A small network was shown many inputs. Here are its activations along a few directions, one row for each input.
Each table varies a few parts of the input and shows all the possible inputs, shuffled.
A made-up example of a description, with smaller parts first: one of 5 places around a ring, together with either a single point or one of 11 places along a line or (one of 3 separate values, together with one of 6 places along a line).
Shared parts are said once, and a part with two or three values counts as separate values.

Other details of the inputs vary at random and push rows far along two fixed directions, the same in every table; ignore that.

Table:
row 1: 0, -1, -2, 2, 4, -2, 0, -1, 1, 0, -1, 0, -3
row 2: 0, -2, 0, 3, 4, 0, -1, -1, 2, 0, 0, 0, -2
row 3: -1, -1, 1, 1, 1, 1, 0, -4, 0, -1, 3, 2, -3
row 4: -1, -1, 0, 0, 1, -1, 2, -3, -1, 0, 1, 0, -2
row 5: 0, -3, -1, -3, 3, -1, -2, -5, -3, 0, 1, 2, -1
row 6: 1, -4, 0, 2, 2, 3, 0, 1, -3, 0, -3, 0, 0
row 7: -3, -1, -1, 1, 0, 1, 0, -2, -1, 0, 2, -1, -3
row 8: -4, 1, 1, 2, 2, 0, -1, 1, -2, 1, 3, 0, -2
row 9: 0, -2, 0, 3, 2, -2, 0, 0, 0, 1, -1, -1, -3
row 10: -4, 1, 0, 2, 3, -1, -1, 0, -1, -1, 3, 1, 0
row 11: -3, -1, -1, 2, 0, 2, 1, -2, -1, 0, 3, 0, -4
row 12: -1, -3, 0, 0, 0, 4, 1, -1, -4, -1, -1, 0, 1
row 13: 0, -2, -2, -3, 1, 1, 4, -1, -2, 2, 0, 0, -1
row 14: -2, -4, 0, -2, -1, 0, 1, -2, -3, 0, -2, 1, 1
row 15: 0, -6, -1, 0, 1, -1, 0, 1, -1, 1, -3, 0, 1
row 16: -1, -4, -1, -1, -1, 1, 2, -2, -4, 1, -1, 0, 1
row 17: -2, -2, 0, 0, 0, 0, 2, 2, -3, 2, 1, -1, 3
row 18: -2, -1, -1, 0, 2, -1, 1, -3, 0, -1, 2, -1, -2
row 19: 0, -1, 0, 3, 3, 1, 0, -1, 1, 2, 1, 1, -4
row 20: 2, -3, -1, -2, 4, -2, -3, -2, 0, 1, 0, 1, -1
row 21: 2, -3, -4, -1, 2, 1, 2, 2, -1, 1, -2, 1, 0
row 22: -1, -3, -3, -4, 1, 1, 1, -2, -3, 0, -1, 1, 2
row 23: 2, -3, -3, -2, 2, 0, 2, 2, 0, 2, -1, 0, -2
row 24: -1, 0, -1, -3, 2, 0, 3, 2, -2, 3, 2, 1, 0
row 25: -1, -2, -1, 3, 2, 1, -1, 0, 1, 2, 1, 0, -4
row 26: -1, 0, -1, -4, 2, -1, 1, 1, -2, 2, 1, 1, 1
row 27: -2, -1, -1, 3, 2, 0, -1, 0, 0, 1, -1, 0, -4
row 28: -3, 2, 1, 2, 1, 1, 0, 1, -1, 2, 4, 1, -2
row 29: -1, -3, -2, -4, 1, -1, 2, -2, -2, 1, -1, 1, 0
row 30: -3, 1, 0, 1, 3, -2, 0, 0, -1, 0, 3, 0, 0
row 31: -2, -2, 0, 1, 0, -1, 1, -3, -2, 0, 1, 0, -3
row 32: -2, -5, 0, -1, 1, 3, -1, -2, -3, -2, -1, 0, 2
row 33: 15, 32, 13, 1, -21, -2, -5, 10, 2, -11, -13, 13, 1
row 34: 15, 30, 11, 0, -22, -3, -5, 6, 3, -15, -17, 13, 2
row 35: -3, -3, 1, 0, 2, 2, -1, 1, -3, 0, 1, 0, 3
row 36: -1, 0, -2, -2, 2, 1, 3, 2, -3, 2, 1, 1, 3
row 37: 15, 29, 12, 0, -22, 0, -5, 11, 0, -12, -16, 10, 6
row 38: -1, 0, 0, 2, 1, 2, 1, -3, -1, 0, 3, 2, -3
row 39: -3, -3, 0, -1, 1, -1, 0, 1, -3, 2, 1, 0, 3
row 40: -2, -1, 0, 1, 1, 1, 0, -3, 0, -2, 2, 1, -2
row 41: 1, -5, -1, 1, 1, 0, 1, 1, -1, 2, -2, -1, 0
row 42: 0, -2, -3, -2, 0, 2, 3, -1, -2, 1, 0, 0, 1
row 43: -2, -1, -2, -3, 2, 0, 1, 1, -3, 1, 1, 1, 3
row 44: -3, 1, 1, 2, 1, -2, 1, 1, -2, 1, 3, 0, -1
row 45: 1, -2, -1, 2, 3, -2, 1, 0, 0, 1, -1, 0, -3
row 46: -2, -2, -1, 3, 4, -1, -1, -1, 0, -1, -1, 2, -3
row 47: -2, 1, 2, 2, 3, 1, -1, 0, 0, 1, 5, 1, -1
row 48: 1, -4, -4, -2, 3, 0, 0, 1, -1, 1, -2, 1, 1
row 49: 1, -4, -3, -3, 3, -2, 1, 1, 0, 2, -2, 0, -1
row 50: -3, 0, 1, 2, 3, 0, 0, 0, 0, -1, 5, 1, 0
row 51: 7, -4, 1, -5, -22, 6, -5, 8, 54, 6, 9, -56, 27
row 52: 0, 0, 0, -3, 2, -2, -3, -1, 0, 2, 4, -1, 2
row 53: 0, -1, 1, 3, 3, 0, -1, -1, 2, 1, 1, 1, -3
row 54: -2, 1, 1, 1, 3, -2, 1, 0, -2, 1, 3, 1, -1
Each input here is: one of 3 separate values, together with either a single point or (one of 2 separate values, together with one of 4 places along a line) or one of 9 places around a ring.
The inputs of row 12 and row 37 match in every part but the choice among 3 separate values. If row 42 is changed in the same way as row 12 into row 37, which row does it become? -> row 36
Which other rows does row 7 become when the choice among 3 separate values takes its other values? List them by row number. -> row 8, row 27
Which other rows does row 35 become when the place on the line of 4 takes its other values? List them by row number. -> row 26, row 39, row 43

Table:
row 55: 3, -9, -2, 1, 6, -1, 0, 6, 4, 0, -6, -7, 0
row 56: 2, 8, -2, -3, 13, -10, -9, 4, 14, 8, 11, 1, -3
row 57: -5, -3, -5, -5, 1, 3, 0, 6, -4, 1, -3, -7, 12
row 58: 1, -5, -7, 2, -2, 5, 0, -6, 10, -4, 0, -3, -4
row 59: 0, -8, -1, -16, -3, 3, 2, 0, -1, 0, 1, -3, 12
row 60: 2, -6, -7, -3, -1, 5, 5, -5, 7, 2, -1, -3, -4
row 61: -5, 3, 1, 8, 1, 0, 7, 3, 5, 1, 11, -4, 2
row 62: 0, 4, -2, -2, -2, 1, 4, 2, -3, 7, 12, -5, 4
row 63: -27, -17, 1, 12, 30, 0, 1, -11, -55, 0, -2, 46, -29
row 64: 0, -1, 1, -2, -3, 9, -2, 4, -4, 5, 9, -5, 9
row 65: -5, 1, -8, -4, 2, -4, 6, 4, 0, 4, -1, -8, 8
row 66: 3, -12, -1, 3, 0, -2, -7, -4, 4, 0, -6, -6, 3
row 67: 5, -4, -4, -2, -2, 0, 6, -4, 6, 9, -2, -6, -6
row 68: 24, 36, 14, 5, -19, -2, -6, 18, -2, -17, -27, 22, -4
row 69: -1, -8, -4, 4, -2, 5, -4, -3, 5, -3, -3, -5, 0
row 70: -6, 0, 5, 0, 0, 6, -6, -12, 3, -6, 7, -6, 3
row 71: -5, 5, 2, 1, 1, -3, -2, -12, 6, -6, 12, -7, -3
row 72: 6, -12, 1, 1, 2, -7, -2, -2, 4, 2, -6, -5, 1
row 73: -9, 2, 3, 6, -4, -5, 1, 0, 5, 1, 9, -6, -8
row 74: 24, 34, 13, 3, -18, -5, -3, 11, -5, -9, -24, 23, -9
row 75: 0, -4, -3, -15, -1, -4, 7, -3, 1, 4, 3, -2, 8
row 76: -7, -2, 5, 8, 1, 7, 2, 3, 2, 2, 6, -2, 7
What is each input in this table made of? -> either a single point or one of 9 places around a ring or (one of 2 separate values, together with one of 6 places along a line)
Start at row 72 and move only the place on the ring of 9, one step at a time. The first step leads to row 55. Which rows follow, in order? -> row 68, row 74, row 67, row 60, row 58, row 69, row 66
Which other rows does row 63 become when the choice among 2 separate values takes its other values? List them by row number. -> row 73
Which other rows does row 57 become when the choice among 2 separate values takes its other values? List them by row number. -> row 65

Table:
row 77: -26, -24, -11, 9, 11, 2, -2, -4, 18, 9, 12, -30, -6
row 78: -13, -40, -12, 0, 14, -2, 11, -9, 14, 0, 7, -27, 8
row 79: -1, -26, -20, -7, 18, -1, 21, 3, 8, 16, 14, -16, 4
row 80: 0, -15, 4, -10, 8, 6, -2, -23, -27, -6, -4, 29, -16
row 81: -3, 5, -6, 5, 5, -2, 7, 4, 27, 13, 19, -14, -9
row 82: 8, 38, 9, 11, -15, 6, -11, 0, 2, -21, -16, 24, -13
row 83: -13, -36, -18, -2, 7, 6, 7, 4, 1, 16, 4, -36, 4
row 84: 22, 16, 8, -6, -15, 1, -3, 2, 0, -26, -26, 19, 8
row 85: -14, -2, 9, 26, 26, -5, 1, 1, -30, -1, 2, 25, -23
row 86: 1, -8, -18, -12, 20, -5, 7, 8, -38, 10, -12, 25, -12
row 87: 15, 14, 4, -11, -7, 2, -13, 3, -25, -21, -35, 31, 1
row 88: 11, 27, 20, 7, -26, -14, -15, 2, -8, -19, -22, 23, -6
row 89: -5, -2, 0, 12, -2, 17, 0, -1, 23, 3, 16, -14, -5
row 90: -36, -6, -8, -20, 8, 4, 16, -2, -6, 14, 49, -24, 27
row 91: -33, 9, 4, -9, 7, 15, 10, -7, -53, -8, 23, 30, 12
row 92: 16, 18, 15, -2, -33, 1, 5, 1, -2, -3, -16, 4, -6
row 93: -1, -12, -9, -2, 13, 4, 1, -23, -25, -13, -10, 28, -11
row 94: 14, 18, 5, 0, -25, -9, 0, -8, 7, -20, -25, 4, 2
row 95: -1, -10, -16, -9, 23, -11, 8, -19, -18, 0, -3, 21, -12
row 96: 16, 19, -3, -19, -1, -14, -5, 8, -19, -11, -29, 28, -1
row 97: -14, -24, 0, 8, 19, 7, -12, -19, 16, 3, 31, -25, 0
row 98: -1, -14, -6, -14, 28, -10, 2, 4, -32, 7, -15, 31, 4
row 99: 6, 39, 11, 15, -28, -4, -6, 5, 23, -17, -16, -2, -8
row 100: 18, 34, 11, 5, -6, -8, 1, 21, 2, -1, -7, 22, -11
row 101: 2, -5, -4, -11, 10, -4, 13, -9, -29, 15, 3, 28, -22
row 102: -11, 3, -11, -2, 24, -10, -4, 1, -21, 4, -1, 28, -23
row 103: -18, -4, 0, 23, 15, 0, 10, -5, -21, 0, 1, 24, -31
row 104: -1, -12, -14, 4, 10, 13, 11, -16, -27, 0, -4, 22, -13
row 105: 18, 31, 7, -10, -25, -10, -12, 16, 18, 2, -9, 3, 8
row 106: -2, 11, 3, 11, 31, -12, 1, 6, -26, 4, 7, 34, -20
row 107: 10, 22, 19, 13, -18, 7, -16, 2, 33, -6, 17, -27, 15
row 108: -4, -24, -4, 5, 6, 3, 7, 14, -15, 12, -10, -7, 12
row 109: -5, -20, -8, -9, -3, -3, -4, 0, 11, -2, -9, -29, 12
row 110: 12, 19, 17, 13, -14, 11, -12, 13, 36, -4, 10, -26, 15
row 111: 27, 16, 11, -4, -29, 13, -6, 26, 9, -1, -24, -6, 30
row 112: -16, -32, -9, 1, 9, 13, -9, -6, 12, 15, 20, -22, 6
row 113: 13, 13, 13, 11, -18, 16, -5, 17, 37, -1, 7, -24, 8
row 114: 14, 15, 17, -9, -30, -6, -3, -7, 5, -14, -19, 5, -2
row 115: -4, -37, -17, 0, 12, 17, 14, -3, 10, 9, 14, -24, 10
row 116: -3, -5, -2, -7, 11, -13, -8, -6, 1, 8, 13, 4, -4
row 117: 12, -2, -1, 3, -24, 3, 13, 12, 30, -2, -5, -34, 17
row 118: -1, 12, 16, 18, -16, -4, -8, 2, 38, 1, 20, -43, 11
row 119: -23, 23, 13, -9, -33, 7, 10, 8, 12, -4, 25, -36, 39
row 120: 19, 41, 16, -1, -11, -19, -15, 2, 10, -13, -3, 14, -3
row 121: 8, 18, 8, 3, -5, -10, -8, 5, 41, 9, 28, -36, 13
row 122: 20, 29, 18, -3, -33, -1, -22, 3, 19, -16, -10, 2, 12
row 123: -22, -33, -7, 6, 6, 1, -3, -4, 10, 16, 14, -27, 1
row 124: -7, -2, -4, 3, -2, 13, -13, 0, 22, -1, 5, -19, 1
row 125: -16, -5, -16, 3, 22, -4, 3, -8, 17, 11, 21, -11, -14
row 126: -9, -42, -9, -9, 19, 12, -4, -3, 8, 12, 5, -23, 26
row 127: -6, -28, -9, -21, 14, -3, 6, -19, 16, 18, 22, -22, -1
row 128: -10, -8, 6, 22, 11, 1, 7, 8, -3, 6, 5, 0, -16
row 129: 14, 14, 14, -3, -17, -9, -8, 15, -11, -14, -38, 17, 16
row 130: 24, 20, 14, -9, -37, 14, -1, 0, 12, -3, -10, -3, 5
row 131: -2, -19, -23, -7, 13, -1, 17, -10, 7, 19, 15, -16, -2
row 132: -13, -3, 9, 18, 19, -13, -7, -15, -26, -11, 2, 24, -23
row 133: -8, -14, -12, 10, 8, 1, 17, -13, -27, 2, -8, 16, -16
row 134: 0, -17, -12, -8, 25, -4, 9, 13, -35, 20, -7, 23, 3
row 135: 0, -14, -12, -4, 13, 11, 0, 3, -43, -1, -17, 25, -10
row 136: 24, 20, 2, -15, -11, -13, 4, 8, 13, -14, -19, 9, 10
The inputs of row 99 and row 125 match in every part but one. If row 94 is changed in the same way as row 99 into row 125, which row does it become? -> row 95
The inputs of row 80 and row 114 match in every part but one. If row 112 is changed in the same way as row 80 into row 114, which row does it become? -> row 123
What is each input in this table made of? -> one of 3 separate values, together with either a single point or one of 9 places around a ring or (one of 2 separate values, together with one of 5 places along a line)
Which other rows does row 109 become when the choice among 2 separate values takes its other values? List them by row number. -> row 83
Which other rows does row 116 become when the choice among 3 separate values takes its other values? List them by row number. -> row 88, row 122
Which other rows does row 98 become when the choice among 2 separate values takes its other values? List them by row number. -> row 134
Which other rows does row 80 become when the place on the line of 5 takes its other values? List them by row number. -> row 84, row 87, row 93, row 126
Which other rows does row 115 become when the place on the line of 5 takes its other values? List them by row number. -> row 104, row 111, row 130, row 135
Which other rows does row 103 become when the choice among 3 separate values takes its other values? List them by row number. -> row 81, row 89
